A small network was shown many inputs. Here are its activations along a few directions, one row for each input.
Each table varies a few parts of the input and shows all the possible inputs, shuffled.
A made-up example of a description, with smaller parts first: one of 8 places around a ring, together with either a single point or one of 9 places along a line or (one of 3 separate values, together with one of 6 places along a line).
Shared parts are said once, and a part with two or three values counts as separate values.

Table:
x1: [-24.9 -36.9  18.4 -46.7  31.4  33.6 -41.8  45.6 -19.0  -2.4 -13.1  -1.7
 -35.6]
x2: [ 46.3 -14.0  -2.1  -6.0  -3.4  18.2  -4.1 -19.0 -16.3 -22.3 -11.9 -41.2
  -4.6]
x3: [ 18.9 -27.3  -2.3 -14.4  -1.2  27.8 -19.5  14.7 -19.6 -24.0  -8.5 -16.4
 -17.3]
x4: [  6.2  26.7 -13.6  49.3 -36.4 -42.2  39.7 -41.5  17.9   9.0   2.3 -25.4
  33.4]
x5: [ -2.9  30.1 -11.9  41.5 -17.8   2.1  31.2 -29.3  16.1  -1.7  -7.2  -6.0
  19.0]
x6: [-29.5  17.3 -12.4  33.3 -16.0  11.8  14.9   4.8  13.5  -3.1  -4.8  19.2
   6.8]
x7: [-53.3  14.6   2.9  13.9   3.0  13.7  -9.7  10.2  15.4  -2.9  -2.2  32.9
  -3.4]
x8: [ 59.2  28.8   2.7 -40.9  29.7 -87.4  35.1  -9.2   8.4  65.8  62.5  68.0
  32.7]
x9: [ 57.1 -17.3  -4.5   2.6 -22.8 -23.9   4.5 -31.6 -13.4 -12.2  -2.9 -59.7
   7.7]
x10: [ -6.0 -31.1  11.0 -36.0  18.7  32.3 -45.9  21.9 -14.9 -22.7  -6.4  -2.2
 -27.6]
x11: [-71.4   9.1  11.7   3.5  14.7  14.0  -4.2  33.3  11.8  16.4  -7.8  32.6
 -11.1]
- Describe the family of inputs behind these rows. => either a single point or (one of 2 separate values, together with one of 5 places along a line)
- Which other rows does x6 become when the choice among 2 separate values takes its other values? List them by row number. => x3

Table:
x12: [ 16.5 -17.0  21.6 -12.7   1.5 -18.4  -6.3 -11.1 -18.8  -2.8  -2.2 -38.7
  -8.2]
x13: [  2.7  -8.3 -10.3   5.8  -9.7  53.1 -32.8  -4.5  -4.4 -59.2 -11.8   0.0
 -12.8]
x14: [ 10.4 -20.7   3.2 -19.4   5.6   6.1 -11.8  12.2  -7.7  -7.8 -13.4 -45.3
 -20.9]
x15: [  5.2 -27.6   9.9 -18.9   4.1  35.6 -18.4  14.0 -15.4 -11.5 -24.2 -35.8
  -8.0]
x16: [ 17.1  31.5  -1.9   7.0   3.5 -15.6  16.8  -8.1  17.1  22.4   8.8  42.6
  11.0]
x17: [  5.9   9.2   0.1  -6.0  -1.7 -27.3  19.0  -5.4  18.7  19.5  30.7  33.3
  13.0]
x18: [  2.6   6.4   1.1  -9.7   1.2 -42.1   3.9  13.9  -1.6  18.6  20.4  27.1
  14.9]
x19: [ 51.4  17.9  -8.2  17.6 -14.7  -7.3  15.3 -29.2   6.1  -0.8  -3.2  -5.6
  11.5]
x20: [-27.9 -11.8   0.9  -6.0  15.2  39.8 -16.6  31.5  -9.4  -2.3  -5.3  32.6
 -27.9]
x21: [-17.6  -4.0  28.1 -22.8  20.3 -27.5  -5.1  10.1  -7.6  20.5  10.1   9.3
  -8.3]
x22: [-50.2   9.9  -5.0  61.8 -40.8  -4.6  18.1 -20.6  16.8  -9.4 -30.8 -50.3
  11.1]
x23: [-10.7  -4.7  -1.1 -21.5  15.2 -35.6 -11.2  -1.3   2.8  29.7  15.4  14.5
   5.2]
x24: [-23.6  -7.7   9.7 -29.3  24.6  -2.9 -10.7  33.4   3.5  15.5  -1.0   2.7
 -20.9]
x25: [-28.7 -14.8  16.6 -28.4  23.4  26.7 -17.3  35.3  -4.1  11.9 -11.6  12.1
  -7.9]
x26: [ 40.1  -4.3  -6.3   4.4 -20.1 -19.0  17.6 -26.6   7.6  -3.7  18.7 -14.9
  13.4]
x27: [ 45.1  26.7 -22.2  23.4  -4.3  13.7  39.8 -31.4  -3.5  -9.9   4.4  -2.9
  22.0]
x28: [ 23.5 -18.3  -7.3 -10.8  -3.0 -27.3 -12.7 -22.4  -8.3   6.5   3.5 -33.7
   5.7]
x29: [-30.8   5.4  -3.2  -1.8   9.9  45.4 -33.5  17.6   6.7 -34.1   3.8  46.4
 -12.3]
x30: [ 11.0  40.1 -15.8  13.2  14.4   5.5  41.1 -10.2   7.6  13.3  16.6  45.2
  21.7]
x31: [  5.6 -25.6  -6.1   1.8  -4.3  47.6 -15.9   9.4 -20.5 -27.4 -20.8 -13.9
 -28.3]
x32: [-84.4  24.9   1.3  51.7 -23.3 -11.9  18.3   0.9  27.1  15.5 -16.4  -3.3
  10.7]
x33: [ 36.8  -7.2  -5.2   0.7 -17.2 -33.8   2.4  -7.2 -12.7  -4.5   8.4 -21.1
  15.3]
- Describe the family of inputs behind these rows. => one of 2 separate values, together with either a single point or one of 10 places along a line
- Changing only the choice among 2 separate values turns x26 into x17. The same change can be made to x33. Which row results? => x18
- Which other rows does x19 become when the choice among 2 separate values takes its other values? List them by row number. => x16

Table:
x34: [-33.6  38.1   1.4  13.5   7.5   1.0  -1.5  -8.0  27.9  -4.4  21.1  70.6
  11.6]
x35: [-67.7  20.6  13.5  15.6  -0.3 -34.9 -11.9  -0.7  26.6  21.8   8.4  30.7
   5.7]
x36: [-14.1 -23.5  -6.2  16.2 -10.3  67.6   2.2  22.6 -14.6 -23.3 -44.4 -46.3
 -25.3]
x37: [ 57.6  16.9  -1.0   1.1  11.1  17.8   8.0 -54.1  -5.7 -14.7  -9.2 -30.2
   9.7]
x38: [-32.9  48.0  -1.7  13.5  22.9  15.8  20.4  -5.2  24.4  15.6   3.7  61.2
  13.8]
x39: [ 36.3  -5.7  -1.2  -6.7  -8.8 -25.8 -28.0 -55.7   1.8 -28.6  11.3 -34.1
   7.2]
x40: [  2.6 -24.0 -12.6  15.3 -23.3  60.1 -32.4  13.5 -14.1 -63.0 -16.6 -10.8
 -23.7]
x41: [-50.0  41.0   7.2  15.7  22.5   8.2  30.5   0.3  26.3  34.9  -6.2  32.9
   5.3]
x42: [-31.6 -27.6  26.7 -46.1  39.7   7.9 -16.4  49.5 -19.4  27.3  -8.2  -0.1
 -27.1]
x43: [-33.1 -35.8   3.9  12.9 -16.9  40.4 -10.2  26.7 -20.6 -23.3 -40.6 -58.8
 -22.5]
x44: [ 41.7  11.2   7.6  -0.4   9.3   9.2  20.9 -44.3   2.1   5.1 -18.0 -55.5
   9.8]
x45: [-68.5  29.5  17.5  14.1  15.5 -17.4  16.2   2.9  19.2  35.2  -1.9  18.0
   6.5]
x46: [-17.5 -32.7   8.0 -51.1  22.8   3.4 -50.8  41.2  -8.4  -4.1  19.7  37.0
 -20.0]
x47: [ 25.0  12.1  -8.4  20.0 -20.3 -60.5  57.8  -3.2  -1.6  40.7  11.9 -19.5
  27.6]
x48: [-18.6 -39.8 -15.3   9.5 -29.5  34.6 -47.1  17.4 -10.0 -55.7 -12.8 -23.2
 -20.3]
x49: [ 56.5  18.4 -24.9  23.4 -30.2 -39.9  40.1 -17.6   3.0   5.8  35.5  34.9
  29.9]
x50: [  4.0 -16.4  10.3 -46.0  29.9  27.8 -36.0  37.2 -12.2 -11.7  16.0  49.3
 -24.4]
x51: [  3.0 -15.7 -15.1  17.2 -10.2  77.0 -10.3  16.6 -17.6 -42.0 -33.7 -20.0
 -18.4]
x52: [-12.6 -14.6  16.3 -44.5  45.9  34.3  -3.1  45.7 -13.1  27.4 -11.8  13.0
 -29.6]
x53: [ 54.6   7.3   1.6  -0.7  -3.0   0.1 -11.2 -57.7  -2.5 -34.1   7.9 -17.6
   5.7]
x54: [-53.8  23.0  -1.2   8.8  -0.5 -23.5 -17.2  -5.8  30.5   3.2  24.9  56.0
  14.4]
x55: [ 23.2   0.9  17.5  -4.0   3.9 -19.6   8.1 -41.6  -3.9   4.1 -14.4 -69.3
  10.2]
x56: [ 23.5  -7.2  13.2  -4.5 -11.7 -37.9 -18.9 -45.1   3.5  -8.9  -3.5 -55.9
   8.3]
x57: [-32.4 -41.9  -1.0  12.8 -32.4  20.9 -37.2  21.5 -12.9 -36.4 -29.3 -46.1
 -24.7]
x58: [ 42.8  23.5 -18.6  23.1 -13.2 -32.9  70.6  -5.3   5.0  41.5   8.4  -5.1
  25.6]
x59: [-30.7 -34.9  22.3 -44.5  22.6 -10.3 -43.1  44.0 -11.7  14.6   2.9  12.2
 -27.2]
x60: [ 37.9   3.1 -27.0  17.7 -37.7 -64.1  23.9 -15.4   7.0  12.3  38.8  19.0
  34.5]
x61: [  4.6  -6.2   7.1 -45.8  45.0  42.3 -13.6  39.8 -15.4   8.5  -1.1  40.3
 -21.8]
x62: [ 58.7  29.4 -27.5  24.5 -13.8 -23.5  59.2 -12.9   0.5  24.0  18.4  22.7
  31.8]
x63: [ 25.0   3.0 -12.5  19.6 -36.5 -78.1  31.2  -6.1   5.9  28.1  22.8  -5.4
  27.3]
- Changing only one part turns x53 into x49. The same change can be made to x37. Which row results? => x62
- Describe the family of inputs behind these rows. => one of 5 places around a ring, together with one of 6 places around a ring
- A walk changes only the place on the ring of 5. It starts at x36 and steps to x52. List the rest of the walk in order. => x41, x58, x44
- A walk changes only the place on the ring of 6. It starts at x48 and steps to x57. List the rest of the walk in order. => x43, x36, x51, x40
- A walk changes only the place on the ring of 5. It starts at x48 and steps to x46. List the rest of the walk in order. => x54, x60, x39

Table:
x64: [ -8.7  -5.5  -3.2 -13.3   9.7  11.1 -10.4  20.6   0.5   2.9   5.6  25.3
  -7.4]
x65: [-17.1   7.1   2.4  -5.7  15.3  21.8  -4.0  11.1   4.8   1.2  -1.9  23.8
  -6.6]
x66: [ 60.1  36.1 -16.5  34.5 -29.1 -64.6  54.0 -55.6  17.6  24.7  20.5 -10.3
  41.7]
x67: [ 14.3 -14.8   7.2 -11.2   1.4   7.6 -17.0  -3.4 -12.1 -17.2  -4.5 -19.5
  -9.8]
x68: [-29.7   3.6   6.9   5.1   2.1   9.6  -4.2  17.8   2.2  -1.3  -2.6  20.2
  -9.3]
x69: [-20.8  -5.2   9.1 -14.4  14.9   0.5  -5.2  22.2  -2.5  15.4  -2.2  10.2
  -9.6]
x70: [ -8.5 -14.1  -3.1   2.4  -7.5  11.3 -13.7  -4.2  -0.7 -13.4 -12.3 -28.8
  -5.1]
x71: [-33.9  -1.4   2.3  -4.9   7.2   4.1 -13.5  13.3   8.9   6.8  -2.8  11.5
  -4.3]
x72: [ 17.1 -17.3  -8.1  -6.2  -5.2  17.9 -11.5   4.0  -9.9 -17.7  -5.5 -14.6
  -6.2]
x73: [-11.6  -3.3  12.4 -18.6  15.8   0.6 -15.7  12.8  -2.2   3.4   5.8  20.9
 -10.5]
x74: [ 29.1  45.9 -12.8  24.9 -12.0 -73.6  58.4 -39.0  20.5  40.1  37.8  27.3
  49.9]
x75: [  8.6  -4.6  -3.4   2.0   0.6  28.8  -5.8  -5.9  -6.7 -18.7 -12.6 -16.1
  -5.7]
x76: [ -3.8  -8.9   1.6  13.1 -12.5  16.7  -5.8   0.7  -9.1 -21.1 -13.5 -19.5
  -7.9]
x77: [  5.0 -17.5   5.3  -7.5  -0.5   8.2  -5.5   5.6 -11.3  -5.0 -11.8 -30.3
  -9.2]
- Describe the family of inputs behind these rows. => one of 2 separate values, together with either a single point or one of 6 places around a ring
- Changing only the choice among 2 separate values turns x66 into x74. The same change can be made to x67. Which row results? => x73
- Which other rows does x72 become when the choice among 2 separate values takes its other values? List them by row number. => x64
